These are the activations of a small neural network, seen along a few directions. Each row is one input.
In each table, some parts of the input vary, and every possible input appears once, in random order.
Descriptions start from the smaller parts, as in this example, which fits no table here: values(2) and (point or ring(11) or (ring(5) and line(6))).
Shared parts are said once, and a part with two or three values counts as separate values.
In the rows, zero is written as 128.

Other details of the inputs shift rows strongly along two fixed directions, in all tables alike. That doesn't count.

Table:
x1: [162 123 109 138 124  72 164 104 197 168 100 173  83 118]
x2: [107 129 113 155 143 149 101 161  88  87 158  88 138 116]
x3: [124  98 106 133 151  64  70 112  80 118 126 106 163 133]
x4: [126 144 137 141 168 218 125 140 151  98 145  84 104  99]
x5: [157 111 100 150  95  93 189 124 192 158 120 188  85 119]
x6: [ 76 123  97 108 149  87  79 119  84 144  98 127 153 178]
x7: [106 127 100 135 149 145 111 150  94  78 162 103 154 118]
x8: [127 173 170 101 114 174 125 156  88 127 133 108 163 137]
x9: [125 142 142  99 165 170 116 148  93  91 153 141 163 130]
x10: [178 102 135 191 107  93 119 140 224 133 140 158  80 133]
x11: [127 149 136  89 176 235 181 139 149 110 127 119 115 101]
x12: [160 135 129 124 132 181 201 110 222 154 111 168  69 101]
x13: [124 173 148 111 141 132 150 121 120 157 126 109 116 120]
x14: [121 119 149 126  80 115 107  97  65 145  99  91 171 148]
x15: [102 132 156  96 128 158 129 109  76 111 110 105 139 126]
x16: [159 106 101 195  90  99 148 142 219 153 141 143  78 102]
x17: [135 153 126  94 188 239 168 125 146 112 145 128 116 102]
x18: [119 143 111 100 185 132 112 122  81 111 135 116 154 121]
x19: [113 155 124 136 185 154  90 149 105  96 144  72 127 106]
x20: [131  98  99 140 112 123 150  97 218 182  93 180  79 172]
x21: [105  85 136 169  96  97  62 109  94 109 115  79 161 120]
x22: [172 112 104 137 137  77 171 114 207 162 106 166  83 125]
x23: [117 171 167 102 137 215 172 119 126 142 132 102 115 111]
x24: [171  59 123 172  89  28  89 112 164 138 128 174 135 156]
x25: [171 110 140 187  92 101 123 145 236 146 137 155  86 113]
x26: [169 169 171 129 111 166 196 141 221 170 142 169  73 122]
x27: [119 141 141 121 161 168  94 158 117  69 161 113 157 123]
x28: [112 105 150 122 100  77  93 127  72 105 112 150 176 147]
x29: [124 139 133 123 101  67  97 109  63 155 101  92 167 148]
x30: [155  52 106 186  86  39  96  74 172 126 112 140 124 148]
x31: [124 149 123 148 155 137 104 145 152 126 135  87 114  90]
x32: [100 128 139 132  86  89 128 124  52 137 132 113 160 143]
x33: [122  84 114 146  88  52  98 119 167 163 100 194 125 200]
x34: [123 196 142  76 187 197 172 145 139 129 130 114  90  97]
x35: [114 126 166 108  84  94  92 123  71 124 123 130 164 146]
x36: [136 163 151  87 174 218 170 176 154 100 146 144 123 111]
x37: [114 159 130 115 102 150 141 147  65 136 133  98 160 132]
x38: [122 193 141  78 161 184 154 133 128 144 132 107 104  98]
x39: [118 188 133  86 139 220 187 157 130 134 154 122 100  94]
x40: [174 101  85 156 117  95 180 118 195 155 141 191  90 129]
x41: [144 111 143 127  78 112 146  82 155 165 105 139 102 129]
x42: [122  71 120 140 123  97  76  95  81 109 121 107 169 138]
x43: [123 122 107 116 137 142 164 152 114 113 135 138 134 121]
x44: [112 119 167 111 101  87  98 130  70 107 117 137 158 151]
x45: [ 71 100  87 126 111  87  94 132  72 135 112 144 161 185]
x46: [118  83  97 146 120  79  91 130  69 107 144 121 169 136]
x47: [113 153 111 116 190 151  99 138 111  87 148  86 143 109]
x48: [100 116 128 119  99  85 124 127  53 115 121 125 150 140]
Description of these inputs: values(4) and (point or line(11)).
Question: Changing only the values(4) part turns x22 into x11. The same change can be made to x3. Which row results?
Answer: x42
Question: Changing only the values(4) part turns x25 into x21. The same change can be made to x44. Which row results?
Answer: x15
Question: Which other rows does x5 become when the values(4) part takes its other values? List them by row number.
Answer: x1, x12, x28
Question: Which other rows does x46 become when the line(11) part takes its other values? List them by row number.
Answer: x2, x5, x7, x16, x32, x37, x39, x40, x43, x48
Question: Which other rows does x7 become when the values(4) part takes its other values? List them by row number.
Answer: x27, x30, x47

Table:
x49: [138 124 137 141  87  90 153 121 153 179 110 159 110 158]
x50: [ 90 128 132 100 167 167  88 142  64  90 126  93 171 120]
x51: [104 173 154  93 183 227 112 154  95  92 152  76 137  97]
x52: [177 109 130 170  94 121 172 119 234 147 132 165  77 120]
x53: [ 95 153 131 111 153 148  98 147  56  88 142  67 156 113]
x54: [159  64 104 167 104  35 113  85 177 155 111 170 108 155]
x55: [116 134 116 108 179 158 121 127 116 116 141 116 132 119]
x56: [177  86 100 167  87  49 146 125 207 165 120 194  98 138]
x57: [ 95 167 135  87 178 233 133 181  98  85 154 109 152 109]
x58: [ 87 106 130 116 129 121  81 140  54  81 123 110 185 145]
x59: [133 128 135 132  90 115 166 100 156 160 115 147  95 115]
x60: [123 114 140 146 114 141 113 125 109 106 132 112 142 126]
x61: [ 95 114 123 109 138 110  83 136  42  84 142 124 186 145]
x62: [108 150 132  94 140 170 157 139  92 140 134 137 136 149]
x63: [144 144 147 129 100 161 183 132 156 166 129 142 103 127]
x64: [ 88 132 129 100 162 165 101 142  60  74 145 109 173 141]
x65: [126 101 140 150 112 114 100 112 106 112 123 107 149 128]
x66: [100 170 116  93 196 223 130 162  99 101 141  94 139  95]
x67: [100 134 146 102 102 129  96 104  37 121 113  85 192 138]
x68: [179  88 120 176  94  50 129  96 215 174 117 153  77 127]
x69: [131 111 121 153 114  82  91 113 109 133 124 109 133 128]
x70: [153 182 112 130 176 199 187 154 222 148 144 129  64  96]
x71: [102  69 122 143 107  56  60 109  61 105 101 116 182 158]
x72: [ 95 173 113  90 195 219 135 168  87  94 142  83 144 100]
x73: [ 95 186 135  56 170 235 143 147  85 117 124  98 157 117]
x74: [158 180 139  84 170 204 219 138 188 150 132 164  76 113]
x75: [ 85 146 146 110 151 162  92 151  68  80 138  95 172 134]
x76: [125 177 135 104 140 178 188 130 188 161 124 151  71 108]
x77: [128  93 137 151  84  70  93 120  87 109 131 127 166 132]
x78: [106  88 142 144 108  83  63 104  50 102 120  89 184 133]
x79: [115  99 126 146 123  60  75 108  99 131 114 111 155 140]
x80: [ 87 120 140 129 131 121  70 133  53  90 124  98 177 147]
x81: [132 138 162 112 108 123 147 116  86 130 113 118 147 123]
x82: [172  99 103 139  83  59 159  76 202 191  99 186  95 164]
x83: [151 117 137 151 105 116 134 128 180 129 134 143 100 131]
x84: [162 162 138 134 141 219 192 159 221 133 161 145  78  92]
x85: [151  92 125 166 107  59 108 102 179 154 109 148 109 141]
x86: [175  98 102 157 125  95 160 113 241 173 114 172  69 118]
x87: [157  93 109 176  88  53 136 104 164 143 119 130 108 123]
x88: [159 101 109 173  94  52 121 108 165 155 119 130 100 135]
x89: [136  85 106 142  79  30 146  76 155 174 100 186  98 158]
x90: [167  75 107 165  79  40 133 118 194 152 113 191 106 143]
x91: [106 190 140  93 182 214 130 180  99  98 162 107 148 103]
x92: [118  88 132 153  81  47  70 119  45 109 132 115 193 140]
x93: [102  86 135 151 107  50  53 106  64 109 106 107 179 161]
x94: [145 167 113 131 163 166 173 149 202 137 138 127  77 102]
x95: [157 170 141 124 147 213 177 165 212 132 162 142  74 100]
x96: [144  89 115 173  93  61 105  98 126 143 117 121 133 126]
x97: [ 96 109 120 143 125  66  59 115  50 115 115  94 179 143]
x98: [135 173 140 111 154 192 140 168 132 114 164 119 121 101]
x99: [158 165 142 126 162 216 170 147 216 133 146 128  67  98]
x100: [122 103 140 113  98  62 120 111  71 135  89 141 162 152]
x101: [182 122 129 157  98 106 161 133 229 154 140 174  69 117]
x102: [111  84 110 137 108  39  70 118  45 109 132 139 189 162]
x103: [101 114 122 141 119  98  83 120  39 101 128  73 180 126]
x104: [150 147 138 115 101 133 146 108 161 165 115 131 109 134]
x105: [128 177 124  88 155 216 210 142 201 156 125 160  62  95]
x106: [153 102 132 164  94  97 121 117 171 137 124 144  99 139]
x107: [134 173 142 105 128 181 186 128 184 158 131 143  64 101]
x108: [ 94 162 134  91 183 240 130 169  98  82 142 103 143 111]
x109: [115 123  99 124 153 111 123 126 103 109 134 117 136 132]
x110: [172 116  84 156 136 102 174 114 222 164 130 166  67 130]
x111: [ 91 111 124 115 136 116  83 137  46  87 143 119 186 153]
x112: [190 130 149 140  87  87 189 107 214 183 107 174  64 129]
x113: [109 114 133 121  86  58  83  92  71 146  94 117 177 167]
x114: [151 137 149 124 108  90 160 114 152 161 102 155 111 139]
x115: [102 162 130  89 201 230 130 149 103  87 151 104 138 117]
x116: [ 99 162 128  91 191 234 134 156  99  83 154 112 137 121]
x117: [119 133 136 128 127 116 107 145 113 111 136 132 148 130]
x118: [102 100 151 132  65  54  85 113  33 143 110 113 175 172]
x119: [139 157 131 105 132 192 199 153 179 168 125 161  88 128]
x120: [ 94 175 114  86 196 218 141 171  94  86 144  85 139  96]
x121: [118  91  98 144 129  63  87 102  85 126 121 127 154 148]
x122: [160  83 123 172  96  62 120  93 169 155 118 134 112 121]
x123: [123 182 141 108 171 225 157 175 165 112 159 126 111 106]
Question: Describe the family of inputs behind these rows.
Answer: line(5) and (values(4) or line(11))
Question: Changing only the line(5) part turns x67 into x113. The same change can be made to x60. Which row results?
Answer: x80
Question: Changing only the line(5) part turns x107 into x105. The same change can be made to x53. Which row results?
Answer: x120
Question: A walk changes only the line(11) part. It starts at x102 and steps to x61. List the rest of the walk in order.
Answer: x111, x64, x116, x115, x54, x55, x121, x110, x109
Question: Which other rows does x81 become when the values(4) part takes its other values? List them by row number.
Answer: x59, x63, x67
Question: A walk changes only the line(5) part. It starts at x121 and steps to x66. List the rest of the walk in order.
Answer: x97, x69, x96
